These are the activations of a small neural network, seen along a few directions. Each row is one input.
Each table varies a few parts of the input and shows all the possible inputs, shuffled.
Descriptions start from the smaller parts, as in this example, which fits no table here: one of 2 separate values, together with either a single point or one of 11 places around a ring or (one of 6 places along a line, together with one of 8 places around a ring).
Shared parts are said once, and a part with two or three values counts as separate values.
In the rows, 128 means zero.

Other details of the inputs vary at random and push rows far along two fixed directions, the same in every table; ignore that.

Table:
r1: [132 120 149 144  98 199 148 136 177 114 129 134 124  94]
r2: [115 124  95  98 208 139 164 149  29  94 111  67 131 150]
r3: [135 158 133 136  91  39  90 131 126 149 135 135 105 149]
r4: [132 109 148 142 101 192 153 135 181 107 136 136 148  92]
r5: [129 117 152 151 112 192 148 132 186 113 131 140 143  88]
r6: [131 151 121 143 101  38  87 113 131 159 131 144 125 132]
r7: [105 123  92  81 213 136 158 133  40  94 100  78 133 146]
r8: [134 144 117 135  86  35  92 116 129 154 139 142 128 136]
r9: [128  93  95 110 228 170 166 141  15 165 131 116 154 187]
r10: [132 144 117 146  78  39  94 124 116 145 134 144 116 146]
r11: [134 160 132 149  98  39  94 127 129 144 132 147 104 147]
r12: [130 147 123 144  75  39  95 117 117 148 142 138 126 145]
r13: [128 162 132 135 107  40  77 121 129 136 131 153 101 148]
r14: [132 109 150 141 123 194 145 121 196 111 125 138 130  87]
r15: [105 128  88  94 223 139 144 128  52 104  95  77 137 147]
r16: [103 131  97  89 225 139 153 129  46 100  96  81 129 141]
r17: [104 126  89  81 217 145 144 132  53 107 100  66 137 147]
r18: [127 155 128 153  87  42  90 114 121 154 136 140 122 141]
r19: [156 111 126 145  91  64 103 126 105 204 162 192 136 193]
r20: [137 121 155 129 111 196 143 135 180  88 133 147 118 102]
r21: [103 128  94  98 200 145 155 134  27 116 116  53 143 142]
r22: [131 120 148 156 109 202 153 133 177 108 126 144 124  91]
r23: [152 118 130 140  97  69  97 126 108 215 161 183 130 189]
r24: [129 124 158 120 115 197 147 127 194 106 120 142 119  95]
r25: [133 109 150 128 114 194 142 124 195 117 131 127 129  89]
r26: [135 113 142 128 109 193 146 124 194  98 122 145 132 104]
r27: [131 151 123 130  93  40  85 117 131 164 136 133 124 133]
r28: [136 100 146 132 111 192 149 125 191 105 132 135 134  90]
r29: [133 129 159 125 115 196 135 135 182 100 132 138 113 101]
r30: [128 116 152 137 105 193 147 135 183 119 135 126 143  90]
Description of these inputs: one of 3 separate values, together with either a single point or one of 9 places around a ring.
Question: Changing only the choice among 3 separate values turns r14 into r25. The same change can be made to r6. Which row results?
Answer: r27
Question: Change only the choice among 3 separate values in r5. List by row number the other rows that result.
Answer: r4, r30
Question: List by row number the other rows that have the choice among 3 separate values in common with r2.
Answer: r4, r7, r8, r10, r12, r19, r20, r26, r28
Question: Change only the choice among 3 separate values in r7. List by row number the other rows that result.
Answer: r16, r24

Table:
r31: [149 101 152 128 100 174 132 119 199 121 140 164 129 111]
r32: [122 145 115 147 100  60 104 115 114 146 129 141 138 137]
r33: [119 129 119 141 155 153 136 135 101 133 125 100 127 122]
r34: [130 106 145 159  81 171 145 123 187 124 141 148 139  98]
r35: [142 126 158 165  96 168 144 138 188 108 134 156 130 100]
r36: [107 137 116 115 142 132 136 129 115  97 119  74 134  97]
r37: [139 110 118 123 138 144 146 134  98 113 134 111 138 134]
r38: [123 126 124 119 170 152 127 131 113 127 113 117 117 137]
r39: [125 136 131 136 151 144 147 136  90 114 121 114 119 124]
r40: [125 124 120 126 114  64 101 114 129 144 127 149 122 154]
r41: [133 135 133 114 113  66 104 122 128 161 131 140 119 159]
r42: [132 156 131 134 115  64 104 125 111 140 129 154  96 148]
r43: [118 127 119 142 161 138 146 136 107 119 126 108 144 117]
r44: [123 113 113 117 145 146 148 131 106 109 123 126 125 144]
r45: [124 128 117 131 141 145 147 132  96 105 115 119 140 133]
r46: [118 151 125 106 114  47  84 115 141 118 117 117 109 129]
r47: [116 138 122 112 136 132 136 135 111  84 114  80 124 108]
r48: [154 107 147 132  89 177 141 127 189 112 145 165 120 116]
r49: [124 131 114 117 148 145 143 130 106 105 115 134 128 141]
r50: [130 107 113 125 143 143 145 127 102 125 138 106 147 123]
r51: [127 133 121 124 157 153 134 140 104 118 120 120 109 142]
r52: [116 129 128 128 150 154 137 131  97 133 139 101 141 127]
r53: [135 132 127 131  88  66 102 137 109 151 142 137 130 145]
r54: [134 106 109 112 156 146 140 119 114 132 128 114 146 127]
r55: [126 143 112 134 113  63  99 108 127 153 119 149 137 141]
r56: [123 128 115 128 165 151 129 127 114 141 116 110 127 127]
r57: [115 140 119  98 144 132 134 133 120  84 114  95 113 117]
r58: [122 125 116 130 172 138 138 128 120 126 117 117 143 120]
r59: [138 128 157 151 108 174 136 117 193 135 128 160 122  90]
r60: [134 151 150 141  47  80  87 107 228 133 129 152 117  89]
r61: [125 130 119 134  94  66 101 131 113 164 147 131 138 134]
r62: [138 121 160 146 116 168 133 129 206 114 128 167 126 104]
r63: [148 121 160 131  87 181 148 138 189 127 139 157 116 121]
r64: [131 127 125 112 110  66  92 127 126 157 136 147 127 149]
r65: [133 138 124 124 110  68 106 119 128 174 131 132 130 148]
r66: [118 134 125 138 156 142 144 130  95 127 125 110 127 113]
r67: [138 125 167 142 111 175 134 121 194 122 127 168 109 100]
r68: [126 131 121 126 164 141 144 141 112 105 121 128 124 135]
r69: [124 111 113 107 151 148 135 132 111 142 127 114 148 123]
r70: [131 154 133 123 107  71  92 125 115 147 145 148 109 163]
r71: [126 145 136 119 121  71  86 117 124 155 138 145 118 158]
r72: [123 112 116 131 137 143 150 134  98 111 124 112 136 135]
r73: [119 128 124 116 162 153 130 123 111 141 129 111 140 131]
r74: [120 123 117 113 163 145 136 122 113 113 108 130 137 136]
r75: [140 119 159 149  81 177 147 133 187 142 144 139 137 102]
r76: [131 123 130 122 136 149 153 144  99 127 127 104 135 139]
r77: [119 108 108 121 153 142 142 118 115 130 119 115 144 129]
r78: [128 131 124 139 148 152 137 142  97 120 120 106 120 133]
r79: [134 134 121 116  96  68  99 136 117 149 142 150 118 153]
r80: [124 133 133 126 143 152 136 138  95 121 135 109 132 139]
Question: Describe the family of inputs behind these rows.
Answer: one of 5 places around a ring, together with either a single point or one of 9 places around a ring
Question: Changing only the place on the ring of 5 turns r31 into r50. The same change can be made to r38. Which row results?
Answer: r33
Question: Changing only the place on the ring of 5 turns r49 into r45. The same change can be made to r70. Which row results?
Answer: r80
Question: List by row number the other rows that have the place on the ring of 5 in common with r65.
Answer: r54, r55, r56, r58, r59, r60, r69, r73, r77

Table:
r81: [126 127 118 132 120 104 128 132  96 142 136 115 137 139]
r82: [131 127 120 128 145 114 126 130  92 147 130 134 129 156]
r83: [129 129 143 121 130 177 143 132 162  97 119 131 116 111]
r84: [126 124 118 110 156 109 116 120 111 146 124 135 128 151]
r85: [116 127 108 120 142 103 125 124 100 136 126  96 148 122]
r86: [119 135 114 132 134 105 129 131  91 129 129 101 139 127]
r87: [138 112 141 145 116 186 150 134 148 136 139 143 137 117]
r88: [117 146 118 121 142 100 120 127 105 113 115 108 119 127]
r89: [118 144 120 119 141  98 120 128 107 113 118 107 118 126]
r90: [137 115 146 128 136 186 146 132 153 120 131 150 123 125]
r91: [119 137 115 106 156 100 115 120 118 124 113 116 123 134]
r92: [126 125 139 136 121 173 146 133 154 101 126 112 130  95]
r93: [136 103 136 134 123 184 147 127 157 143 137 138 147 113]
r94: [123 143 122 115 147 101 120 129 110 116 117 119 113 138]
r95: [133 121 144 123 143 184 144 135 154 107 122 140 118 119]
r96: [122 120 112 126 134 104 125 123 103 153 131 112 148 133]
r97: [131 121 116 123 147 114 129 129  92 143 129 132 132 155]
r98: [133 112 141 145 112 180 153 136 148 127 139 128 141 107]
r99: [133 123 144 120 135 183 142 134 157 105 122 142 116 121]
r100: [153 147 162 156  33  56  75 114 207 165 151 210 100 145]
r101: [124 131 119 108 152 102 110 120 122 135 118 132 122 144]
r102: [118 144 118 114 138 100 120 128 105 110 117 106 118 128]
r103: [129 118 114 115 153 113 123 123 101 154 128 129 138 152]
r104: [129 126 140 124 134 176 144 129 163  97 117 132 120 108]
r105: [129 133 123 123 147 109 119 127 103 139 127 141 119 155]
r106: [130 113 138 144 120 186 156 135 141 126 135 125 143 108]
r107: [130 128 120 119 146 107 120 125 106 136 126 140 121 155]
r108: [116 134 112 119 137  96 116 119 116 128 121  99 136 120]
r109: [117 142 116 129 135 100 121 128 102 120 122 101 127 125]
r110: [141 111 147 138 122 184 148 134 153 131 137 152 130 125]
r111: [124 125 137 131 122 178 148 134 149  97 125 108 130  97]
r112: [132 124 119 130 125 109 126 133  96 150 139 128 133 149]
r113: [155 141 158 160  32  62  82 118 195 172 154 203 111 145]
r114: [125 122 135 135 120 172 146 130 157  99 124 114 133  94]
r115: [117 140 114 117 143  98 121 125 106 110 115 107 122 126]
r116: [149 156 164 161  34  51  68 114 219 157 143 209  96 135]
r117: [120 133 114 125 130 104 129 133  91 126 131  99 138 129]
r118: [128 131 142 126 137 177 143 130 160 100 117 132 117 110]
r119: [125 123 114 134 125 102 129 129  97 142 134 116 141 137]
r120: [139 107 139 143 114 181 150 133 151 134 139 143 139 116]
r121: [124 133 117 112 156 107 120 128 103 123 118 128 118 149]
r122: [122 134 118 133 123  98 125 132 101 130 133 106 137 126]
r123: [122 122 135 119 137 174 141 122 166 103 116 116 131  92]
r124: [122 132 114 132 122  97 125 128 104 129 131 108 141 124]
r125: [130 122 116 129 141 114 132 134  85 148 136 120 135 148]
Question: Describe the family of inputs behind these rows.
Answer: one of 5 places along a line, together with one of 9 places around a ring
Question: Changing only the place on the ring of 9 turns r122 into r89. The same change can be made to r117. Which row results?
Answer: r102
Question: Changing only the place on the ring of 9 turns r110 into r94. The same change can be made to r82. Which row results?
Answer: r118
Question: Change only the place on the line of 5 in r90. List by row number the other rows that result.
Answer: r84, r100, r105, r107
Question: Change only the place on the line of 5 in r109. List by row number the other rows that result.
Answer: r92, r108, r111, r114

Table:
r126: [124 108 132 137 147 199 159 131 137 119 127 113 144 103]
r127: [127 126 125 113 137 119 124 127 119 135 125 121 131 134]
r128: [128 122 121 126 145 128 138 134 105 122 126 128 130 137]
r129: [128 133 116 111 131  81 111 123 101 138 129 130 118 156]
r130: [125 122 121 119 144 118 127 122 120 136 122 125 136 131]
r131: [153 140 174 163  41 121 103 119 223 149 148 198 104 118]
r132: [149 146 162 172  31  67  86 116 211 165 148 204 110 126]
r133: [130 121 133 129 156 179 152 130 124 119 122 132 128 127]
r134: [124 127 118 123 115 107 124 128 106 132 135 111 138 131]
r135: [122 141 112 142 122  75 114 126  88 149 132 119 137 140]
r136: [155 126 173 163  50 154 115 123 242 131 144 208 111 112]
r137: [132 103 127 124 143 195 160 132 140 108 125 121 141 107]
r138: [125 134 123 135 125 112 128 132 103 138 133 116 127 138]
r139: [129 118 131 125 149 177 147 136 124 123 129 112 134 116]
r140: [127 122 123 113 133 120 131 132 112 127 126 125 127 138]
r141: [124 116 130 128 156 169 147 131 126 125 125 124 136 119]
r142: [129 143 111 137 128  61 107 125  88 153 128 129 125 151]
r143: [124 148 115 135 113  57 105 128  81 153 136 115 129 150]
r144: [129 109 134 117 158 196 155 126 148 115 121 127 138 114]
r145: [125 120 125 142 137 161 150 131 119 126 127 118 136 121]
r146: [113 149 118 115 147 115 126 127 124  87 107  91 116 104]
r147: [124 114 136 131 139 199 157 137 131 118 131 105 145 101]
r148: [126 122 117 120 134 106 126 126 113 132 125 131 131 139]
r149: [125 142 116 123 145  64  96 120 100 155 125 143 118 162]
r150: [129 116 140 128 144 200 160 140 132 113 124 125 128 116]
r151: [126 110 126 121 134 174 152 134 124 113 128 108 139 117]
r152: [130 129 124 115 147 132 129 136 108 121 127 135 116 150]
r153: [128 126 121 117 136 120 127 129 117 136 127 113 134 130]
r154: [153 126 179 149  49 156 113 118 249 140 144 189 118 102]
r155: [132 116 135 129 157 203 155 133 139 114 120 140 124 124]
r156: [125 133 113 138 121  77 118 127  97 139 133 122 132 147]
r157: [132 121 122 133 138 140 142 133 115 120 130 124 135 128]
r158: [126 136 106 123 131  55 102 118 101 155 127 122 134 146]
r159: [111 153 121 108 155  97 114 124 117  91 102 100 108 120]
r160: [127 128 126 125 150 123 126 124 116 139 126 133 127 136]
r161: [128 134 111 117 133  59 104 117  97 144 127 138 123 159]
r162: [126 142 115 109 138  62  95 121 105 151 125 134 117 165]
r163: [129 146 120 123 135  80 104 129  98 146 126 143 109 164]
r164: [131 121 136 120 142 161 144 136 122 113 129 130 123 136]
r165: [111 146 126 113 150 128 128 128 130  83 103  97 115 105]
r166: [125 111 137 132 141 198 156 136 136 119 131 109 138 106]
r167: [126 116 131 130 133 167 153 139 119 112 134 112 135 123]
r168: [124 143 119 123 130  55  97 127  94 157 132 127 120 156]
r169: [124 141 110 137 115  51 107 126  85 145 137 120 137 148]
r170: [123 130 120 123 122 107 121 127 113 140 133 107 143 126]
r171: [124 115 114 126 133 126 137 125 110 127 127 115 139 127]
r172: [121 115 124 128 140 165 149 127 128 124 127 107 154 107]
r173: [129 138 119 123 126  73 111 135  94 137 133 130 120 156]
r174: [127 128 119 133 139 109 122 125 112 144 130 123 132 131]
r175: [113 143 126 106 167 150 128 128 135  75  99 102 110 111]
r176: [133 107 132 119 136 194 157 136 139 108 128 117 136 110]
r177: [128 130 131 119 145 125 122 126 113 137 129 128 121 139]
r178: [105 155 114 118 136  91 122 126 111  95 112  84 124 104]
r179: [129 117 126 108 149 164 139 132 126 115 123 133 122 137]
r180: [155 131 176 170  35 157 120 127 236 139 149 188 115  97]
r181: [120 118 126 137 138 160 143 130 121 130 131 113 146 109]
r182: [126 142 120 119 140  79  99 126 105 150 129 139 112 159]
r183: [123 124 114 130 119 104 125 124 109 134 131 117 144 128]
r184: [126 122 128 131 126 159 148 139 114 115 136 110 140 119]
r185: [127 135 107 114 139  62 101 119  97 143 123 142 120 165]
r186: [146 147 153 161  19  38  72 110 209 173 153 178 117 127]
r187: [129 110 132 114 164 200 152 129 149 114 118 132 135 119]
r188: [126 106 129 129 144 195 159 128 145 117 124 110 149 104]
r189: [157 128 175 167  30 151 119 129 238 131 153 189 117  99]
r190: [131 119 129 125 150 159 147 131 121 115 127 133 127 133]
r191: [108 140 125 119 148 160 145 129 138  76 106  84 123  91]
Question: Describe the family of inputs behind these rows.
Answer: one of 6 places along a line, together with either a single point or (one of 2 separate values, together with one of 5 places around a ring)
Question: Changing only the place on the line of 6 turns r143 into r163. The same change can be made to r169. Which row results?
Answer: r136
Question: Change only the place on the ring of 5 in r184. List by row number the other rows that result.
Answer: r134, r143, r147, r170
Question: A walk changes only the place on the line of 6. It starts at r172 and steps to r188. List the rest of the walk in order.
Answer: r158, r130, r144, r187
